These are the activations of a small neural network, seen along a few directions. Each row is one input.
In each table, some parts of the input vary, and every possible input appears once, in random order.
Descriptions start from the smaller parts, as in this example, which fits no table here: line(6) and (point or (values(2) and ring(5)) or ring(11)).
Shared parts are said once, and a part with two or three values counts as separate values.
In the rows, 128 means zero.

Other details of the inputs vary at random and push rows far along three fixed directions, the same in every table; ignore that.

Rows:
R1: [ 80 162 109 149 102 125 107 119  99  94  75 160]
R2: [ 72 122 118 144 163 152 150  99 129 146 168  83]
R3: [156 168 168 132 127 105 143 164 133 140 122 167]
R4: [100 111 100 159 155 150 156  88 140 166 170  66]
R5: [111  82  99 152 143 145 128  95 134 156 150  72]
R6: [238  91 170  72 132 108 126 140 159 142 150 118]
R7: [146  70  90 114 101 128  72 119 124  97  78 138]
R8: [ 74  98 107 141 153 152 133  87 125 138 154  82]
R9: [126 182 143 117  98 104 124 151 109  88  95 186]
R10: [144 191 172 116 128 139 150 181 127 127 142 152]
R11: [124 185 161 136 147 133 175 166 128 156 163 122]
R12: [133 160 147  96 124 103 135 145 123  94 116 180]
R13: [ 84 121  82 172 103 138  82  96 118 110  74 119]
R14: [163  49 100 116 103 106  79 103 129 118  85 146]
R15: [105 161 121 146 116 124 130 128 113 125 119 135]
R16: [126 172 141 111 107 103 141 142 118  96 106 179]
R17: [116 181 139 118  99 117  88 152 106  72  71 200]
R18: [ 91 100  83 173 104 130  87  68 116 129  90 115]
R19: [142 176 172 112 143 142 161 182 133 139 155 139]
R20: [201 113 159  91 122  98 131 157 146 137 133 162]
R21: [141 188 144 121 101 114 115 172 120 100  89 183]
R22: [119 169 144 149 146 135 168 136 138 161 172  99]
R23: [ 84  87  95 140 135 159  92  96 116 116 110 103]
R24: [110  85  97 139 152 152 153  90 142 163 174  61]
R25: [179  56 125  60 117 102  86 141 126  82  97 173]
R26: [166  40 107  69 116 109  77 117 127  83  98 156]
R27: [152  63 103 126 100 118  67 112 134 114  74 144]
R28: [114 190 131 148 104 104 124 141 114 112  97 168]
R29: [ 77 152 116 151 129 136 149 101 119 128 134 112]
R30: [ 97 211 139 165 114 116 131 152 115 120  98 162]
R31: [ 82  81  98 137 147 152 109  93 117 129 127  94]
R32: [ 91 174 143 142 138 140 167 130 124 141 157 114]
R33: [ 79  97 115 141 161 161 137  98 124 151 166  72]
R34: [217  75 167  54 137 122 119 149 149 102 168 134]
R35: [211  54 135  79 153 117 153 138 159 147 169 108]
R36: [106  97  98 154 145 144 140  93 137 157 156  74]
R37: [164 120 144  81 113 119  90 160 124  83  95 184]
R38: [ 85 201 127 154  93 138 107 136 102  94  81 167]
R39: [145 191 151 121  99 116 115 172 121 103  97 179]
R40: [101 155 100 157  87 115  77 124 114  88  53 167]
R41: [157  75 103 116 109 130  82 125 138 116  99 124]
R42: [210  58 135  79 128 101 115 159 143 119 120 146]
R43: [122 212 172 159 157 127 194 145 136 177 176 127]
R44: [109  84  98 141 154 150 151  94 140 160 171  62]
R45: [207  42 132  80 150 119 130 152 154 147 156 112]
R46: [ 97 163  95 158  94 102 104 103 110  86  64 171]
R47: [ 97 157 106 150 101 118 109 125 104 103  80 156]
R48: [110 149 119 164 132 149 133  84 136 143 154  59]
R49: [125 157 156 155 135 136 139 145 142 163 140 120]
R50: [118  77  81 131 112 133  99  91 125 121 115 104]
R51: [101 177 154 124 149 125 164 137 128 129 159 135]
R52: [ 90 159 122 158 143 137 164 112 128 146 152  99]
R53: [124 166 150 154 143 128 163 126 134 168 157 120]
R54: [104 141 141 129 157 158 136 141 129 140 155 110]
R55: [119  86 110 150 147 167 125 110 146 169 160  54]
R56: [136 210 169 146 144 119 183 148 137 163 163 148]
R57: [173 190 188 111 158 120 194 188 151 170 200 126]
R58: [159 199 182 115 142 139 169 194 143 155 172 134]
R59: [119 168 147 106 120 105 125 144 115  92 107 182]
R60: [166  52 103 116 119 112  99  96 135 128 105 131]
R61: [175 168 177 119 149 108 177 161 144 156 161 151]
R62: [ 95 159 136 171 126 149 124 121 138 166 135 103]
R63: [184 104 148  71 121 106 127 165 129 106 126 164]
R64: [220  61 148  71 151 109 151 155 157 147 169 117]
R65: [121  70 118 119 158 155 155 104 138 160 180  64]
R66: [ 83 154 127 149 136 152 154 115 122 146 157  96]
R67: [ 97 149 125 143 124 148 122 133 116 122 118 125]
R68: [117 177 138 157 103 102 114 138 115 118  83 180]
R69: [178  41 106  73 109 101  99 120 127  82  95 156]
R70: [100 177 135 138 109 123 119 147 105 100  90 166]
R71: [ 86 105  81 156 114 141 108  84 117 126 119  95]
R72: [116 204 144 146  85 121 116 122 106  73 102 165]
R73: [112  69 105 123 149 149 145  95 136 144 160  75]
R74: [217  63 144  75 153 108 154 151 157 142 166 119]
R75: [158  52  95 100 115 115 103 107 130 111 113 124]
R76: [ 73  99  81 155 112 142  96  87 102 106  85 115]
R77: [ 97 174 128 155 125 137 134 140 117 133 122 128]
R78: [102 159 143 172 146 138 156 117 130 177 157 100]
R79: [ 66 102  91 145 137 138 113  78 117 112 119 106]
R80: [ 92  89  78 166 111 135  86  92 118 118  84 109]
R81: [189 119 148 101  90  95  82 158 137 103  73 191]
R82: [118 190 147 137 135 120 176 141 130 138 153 132]
R83: [170 111 161  73 147 122 131 174 134 119 138 158]
R84: [ 95  99 112 175 141 152 123  94 135 169 135  81]
R85: [184  99 175  68 169 125 156 177 144 139 175 133]
R86: [166  50 131  86 154 142 143 133 141 150 175  87]
R87: [ 75 123 120 143 157 161 142 103 127 150 171  82]
R88: [140 171 170 111 145 133 165 179 130 143 158 137]
R89: [111 183 114 153  83 119  95  97 108  81  88 142]
R90: [ 86 141 105 178 101 123  91 103 115 123  74 148]
R91: [ 78 122  77 160  99 130  93  86 104 109  85 125]
R92: [117 181 146 160 146 130 173 120 134 165 157 121]
R93: [150 177 167 117 141 128 164 183 135 146 154 141]
R94: [104  77 114 124 157 158 120 110 127 138 145  89]
R95: [191  36 101  74 112 104  97 122 135 103 109 140]
Each input here is: line(5) and (point or (values(2) and line(9))).
- Changing only the line(5) part turns R33 into R78. The same change can be made to R79. Which row results? => R61
- Changing only the line(5) part turns R17 into R10. The same change can be made to R23. Which row results? => R67
- Changing only the line(5) part turns R60 into R64. The same change can be made to R20. Which row results? => R57
- Which other rows does R74 become when the line(9) part takes its other values? List them by row number. => R5, R13, R22, R35, R42, R55, R64, R80
- Which other rows does R75 become when the values(2) part takes its other values? List them by row number. => R95

Rows:
R96: [ 57 221 143 161 130 148 150 127 107 118 137 129]
R97: [ 99 113 136 127 176 168 167 128 138 167 196  68]
R98: [187 109 156  95 154 118 173 146 153 159 186 109]
R99: [165  96 123 114 107 116  89 139 132 112  92 151]
R100: [173 143 151 106 127 106 155 143 138 129 148 141]
R101: [ 85 121 123 136 157 157 148 124 124 147 159  92]
R102: [112  96  93 156 113 148  90  94 125 128 105  97]
R103: [130 194 167 105 127 118 146 171 120 103 133 170]
R104: [144 193 172 135 129 121 147 177 135 146 134 155]
R105: [ 70 170 108 183 100 132  97 112 108 122  74 147]
R106: [117  85  94 142 132 129 127  83 133 140 134  94]
R107: [ 79  99  93 139 130 149 106  94 115 114 118 104]
R108: [181  72 124 105 118 125  97 136 141 124 114 128]
R109: [146 134 120 119  99  85 110 126 117  93  75 191]
R110: [175  74 117  98 122 100 117 120 136 117 114 146]
- Describe the family of inputs behind these rows. => values(3) and line(5)
- Changing only the line(5) part turns R104 into R99. The same change can be made to R97. Which row results? => R107
- Which other rows does R102 become when the values(3) part takes its other values? List them by row number. => R96, R100
- Which other rows does R105 become when the values(3) part takes its other values? List them by row number. => R101, R109
